A small network was shown many inputs. Here are its activations along a few directions, one row for each input.
Each table varies a few parts of the input and shows all the possible inputs, shuffled.
A made-up example of a description, with smaller parts first: ring(5) and (point or ring(11) or (values(3) and line(6))).
Shared parts are said once, and a part with two or three values counts as separate values.

Other details of the inputs vary at random and push rows far along two fixed directions, the same in every table; ignore that.
These rows show it; all are for the same input, with only those details redrawn:
[ -9  11  -7 -12   2 -27  -9 -18  19   2  -7   8]
[ -2 -19   1  17 -16   4  -2  15  -3   9  -5   4]
[ -8 -12  -6  16 -22  -2  -9  21   8   6  -6  10]
[ -9   9  -4 -11   4 -23  -6 -21  14   4  -6   5]
[  4 -21   7  17  -9   9   2   8 -10  10  -2  -1]
[ 11  -4  12 -17  26 -10  13 -44 -12   7   1 -12]
[  7  -1  10 -14  21 -12  10 -40  -8   5  -1  -9]
[ -3 -18  -2  15 -18   1  -3  16   1   8  -4   5]

Rows:
row 1: [ -7  28  -7 -17   8 -17  -5   0  19 -10   3   6]
row 2: [ 21  12  11 -25  34  -4  18 -57 -18   0   9 -20]
row 3: [-16  16 -11  -8  -7 -30 -14  -8  26   1  -8  15]
row 4: [  4   3 -11  15 -22  13  -6  22  -3   1   5  -1]
row 5: [  6 -21  12   6   6  26  10   9 -21  -3  -1  -9]
row 6: [-19  31 -23 -18 -13 -22 -19  -1  31 -12  -7  19]
row 7: [ 12 -17  11  14  -1  13   7  16 -15   7   5  -6]
row 8: [  9  -5  -6  10 -10  27   4  11 -15  -5   5  -6]
row 9: [  6 -18  15  14   2  21   7  21 -16   0   5  -7]
row 10: [-11  15  -9 -15   0 -13  -9 -15  14  -8  -6   8]
row 11: [-12  13 -16  19 -28  10 -16  56  17  -9   5  13]
row 12: [-17  10  -3 -13   7 -16  -5  -7  17 -10  -8  10]
row 13: [ 10  -6   4  12  -4  14   4  20 -11   5   8  -6]
row 14: [ -4  43 -17 -16   4 -23  -8  -5  22  -8   6   5]
row 15: [  7 -25  17  12  11  17  11  11 -18   5   3  -9]
row 16: [ 22 -19  15   7  15  45  24  -1 -40  -5  12 -25]
row 17: [-13  16  -6  -8  -1 -29 -11   0  26   2  -4  12]
row 18: [ 21   3  16 -23  37  -4  18 -59 -21   2   5 -18]
row 19: [  4 -10   5   7  -3  25   6  18 -13  -7   2  -4]
row 20: [-15 -15  -8  16 -27   6 -11  28  10   1 -10  14]
What do these inputs look like to the network?
Answer: line(4) and ring(5)
The inputs of row 1 and row 11 match in every part but the line(4) part. If row 6 is changed in the same way as row 1 into row 11, which row does it become?
Answer: row 8
A walk changes only the ring(5) part. It starts at row 9 and steps to row 5. List the rest of the walk in order.
Answer: row 10, row 18, row 7
Which other rows does row 17 become when the ring(5) part takes its other values? List them by row number.
Answer: row 3, row 12, row 15, row 20

Rows:
row 21: [-19  11 -11   6 -14  -8 -12  30  22  -4  -6  11]
row 22: [-11  27  -5 -22  10  -8  -7 -14  17 -14   0   4]
row 23: [  3 -13  10  -6  12  -1   7 -18  -6   4  -7   2]
row 24: [ -1 -23   5  18 -13   5  -6  30   1   9  -7   9]
row 25: [ -2  19  -5  -8   8 -18  -2  -9  16  -3   3   0]
row 26: [ 0 -3  4 -6 10  6  7 -9 -3 -8  1 -5]
row 27: [ 5  0  3  7  4  3  7  3 -7  2  5 -7]
row 28: [-10  14 -11 -17  -5 -17  -8 -11  14  -2  -7  10]
row 29: [-15  -2 -13   9 -24 -12 -17  12  19   0  -9  16]
row 30: [ -5  27 -11 -15   3 -19  -4 -20  14  -3   0   0]
row 31: [ 15   5   7  -1  10  10   7   2 -11   1   9  -6]
row 32: [  5 -22   4  21 -10  11   2  23  -9   9   7  -4]
row 33: [-10   5   3  -9   9 -11   0  -6   5   1  -2  -1]
row 34: [ -9   0 -14   9 -20   4  -8  19   5  -6  -5   6]
row 35: [ 14  -6  15  -8  20  -8   9 -27  -9  11   2  -8]
row 36: [  9 -13   7   9  -1   6   6  10 -11   9   4  -5]
row 37: [-25  27 -18 -12  -6 -21 -15   6  32 -11 -11  16]
row 38: [  3 -33   9  18  -5  24  10  15 -21   1   2  -5]
row 39: [  0  10   2 -13   9 -19   0 -33   4   7  -2  -1]
row 40: [ 14  -9   3  -2   5  15  12 -10 -16  -3   1  -9]
row 41: [-3 15  1 -4  6 -1 -2  6  7 -9  5  1]
row 42: [-11  11   2 -14  11 -28  -5 -20  20  -1  -5   7]
row 43: [-3 17  2 -8 10  0 -2  1  4 -7  2 -2]
row 44: [ 5 -2  2 -3  5 19  4  9 -9 -7  1 -1]
row 45: [ 16 -26   3  25 -18  40   6  33 -29  -2   3  -4]
row 46: [ -9   1  -6   9 -13  -7 -10  20  11   7  -1   5]
row 47: [  9  -3   3  -6   8  -8   3 -24  -4  10  -1   0]
row 48: [-12  -2  -3   1  -4  -9  -8  13  12   0  -1   6]
row 49: [-13  20 -17 -12  -7 -16 -12  -6  24 -10  -5   8]
row 50: [ -7  -6 -13  15 -26  -2 -12  25  10   4   0   8]
row 51: [  4 -18  -2  28 -24  36  -2  37 -18  -1   1  -1]
row 52: [ -8 -18   2  14 -10  14   1  20  -8   2  -4   2]
row 53: [-20   1 -16  12 -31 -12 -22  22  21   2 -13  19]
row 54: [ -1   5 -12  17 -27  11 -14  33   9  -2   4   5]
row 55: [ 7 17  2 -6 11 -4  1 -8  3 -4  9 -6]
row 56: [  7 -22   9  21  -3   9   4  10 -13  14   0  -3]
row 57: [  2   4   7  -6  13  15   9  -8 -14  -8   3  -8]
row 58: [-16  -7  -4  14 -16  -9 -14  27  15   6 -10  13]
row 59: [  0  13   1 -28  21 -10   7 -28   5 -10  -1  -1]
row 60: [  8  -6   8 -10   9  -4   4 -29  -8   6  -6  -3]
row 61: [ -7  14  -8 -10  -2 -27  -9 -21  20   3  -4   9]
row 62: [-21   8 -19   4 -26 -10 -18  17  19  -1  -8  16]
row 63: [  8   9  -3  -8  11  -4   6 -23  -1  -2   7  -7]
row 64: [  2  24 -11 -10  -7  -8  -7   2  11  -5   1   6]
row 65: [  9   1  -1  11  -5  18   1   8 -14   1   7  -7]
row 66: [ 27  -8  19 -11  32   9  27 -31 -29   3  12 -22]
row 67: [-10   2   3 -10   6 -17  -4 -18  12  -2  -7   7]
row 68: [ 3 -3  6  0 11  3  7  0 -3 -5  4 -7]
row 69: [ 22 -16  18   5  16  29  17   6 -30  -1  10 -14]
row 70: [  6 -31   9  18  -5  19   7  29 -17   6   2  -1]
row 71: [ -5  -8 -13  25 -32  22 -11  44   0  -8   1   8]
row 72: [  1   7   0  -7   5  -8   4 -20  -2   5   1  -6]
row 73: [ 12 -23  10  13   1  21  10  23 -17   1   4  -7]
row 74: [ 20  -6  25 -13  38  -5  23 -54 -20  11   8 -21]
row 75: [ -4   0  -2  -4  -4  -2  -1 -12   1  -1  -1   0]
row 76: [ 10 -15  15 -11  21  10  17 -22 -22   1   1 -11]
row 77: [  4  -6  19 -14  25  -3  12 -41 -12   2  -5 -10]
row 78: [-1 18 -3  3 -1 -2 -5 10  5 -2  3  1]
row 79: [  0   7  -7  -8  -3 -11  -3  -8   6   5   0   3]
row 80: [  9  10  -5 -10   6  -7   3 -14   0  -1   2  -4]
The inputs of row 51 and row 43 match in every part but one. If row 49 is changed in the same way as row 51 into row 43, which row does it become?
Answer: row 68
The inputs of row 60 and row 24 match in every part but one. If row 75 is changed in the same way as row 60 into row 24, which row does it become?
Answer: row 48
What do these inputs look like to the network?
Answer: values(3) and line(4) and ring(5)
Which other rows does row 56 become when the line(4) part takes its other values? List them by row number.
Answer: row 27, row 46, row 78
A walk changes only the ring(5) part. It starts at row 62 and steps to row 72. List the rest of the walk in order.
Answer: row 46, row 33, row 52

Rows:
row 81: [ -7   4  -2  -8   0 -20  -4  -3  15   5  -2   7]
row 82: [ 20  -6  14  -6  30  12  25 -39 -31   4  13 -26]
row 83: [ 10   9   8 -13  31   2  18 -31 -12  -4   7 -13]
row 84: [  5  -2   5   0   5   8   5 -10  -6  -5   5  -7]
row 85: [-2 -2  3  3  2 15  3 10 -8 -7  2 -2]
row 86: [ 10 -15  17   4  14   0  11 -20 -16  12   1  -8]
row 87: [11  4  3 -8 12  6  7 -8 -7 -1  2 -3]
row 88: [  2  -8  -3  14 -12  15   3  10 -10   1   3  -5]
row 89: [  0 -13   5   9  -9  -1  -4   4  -1  11  -6   5]
row 90: [  6 -41  11  32 -21  26   3  25 -21  11  -5  -2]
row 91: [ -1   3  -9   9 -21   1 -12  26  12  -1  -2  10]
row 92: [-18  42 -13 -36  10 -30 -15 -19  29 -16  -6  13]
row 93: [-12   0  -9  -7 -10 -18 -10   4  17   0  -9  12]
row 94: [-21 -10 -10  20 -30  -4 -18  30  18   4 -12  17]
row 95: [  2   2   2  -4   9   9   9 -10  -7  -6   3  -6]
row 96: [ -4  20 -11  -4  -7 -14  -7   0  13   2   0   2]
row 97: [  2  15   1 -16  13  -6  -2  -7   2  -6  -1   1]
row 98: [ -2 -18   3  26 -17  27  -1  46 -10  -1   3  -3]
row 99: [ 6 -3  4  5  5  7  4 -2 -5 -3  7 -8]
row 100: [ 4 -1 -6  4 -8  8  1  0 -8  1  1 -2]
row 101: [  0 -11  10   3  13  -3   5 -19  -8   9  -1  -5]
row 102: [ 11 -31   9  14  -7  13   7  14 -15  10  -1  -2]
row 103: [  2 -34   7  25 -12  18   5  27 -11   9   1  -3]
row 104: [-23  31 -17  -6 -17 -21 -23  30  34  -8  -5  20]
row 105: [ -3  23  -8 -22   8 -18  -7 -24  15 -10  -1   5]
row 106: [-16  -7  -9   6 -21  -9 -11  21  18   0  -8  13]
row 107: [ -9  19 -12  -2 -11 -17 -15  13  24  -5  -1  11]
row 108: [ 13  15   1 -20  21  -9   7 -38  -7   2   4 -10]
row 109: [ 16  -4  12  -1  17  12  16  -9 -19   0   8 -14]
row 110: [ -2  20  -6 -21  11  -9   1 -19   7  -9  -2   3]
The inputs of row 87 and row 109 match in every part but one. If row 97 is changed in the same way as row 87 into row 109, which row does it become?
Answer: row 104
What do these inputs look like to the network?
Answer: ring(5) and (values(2) or line(4))
Which other rows does row 106 become when the ring(5) part takes its other values? List them by row number.
Answer: row 81, row 93, row 102, row 103
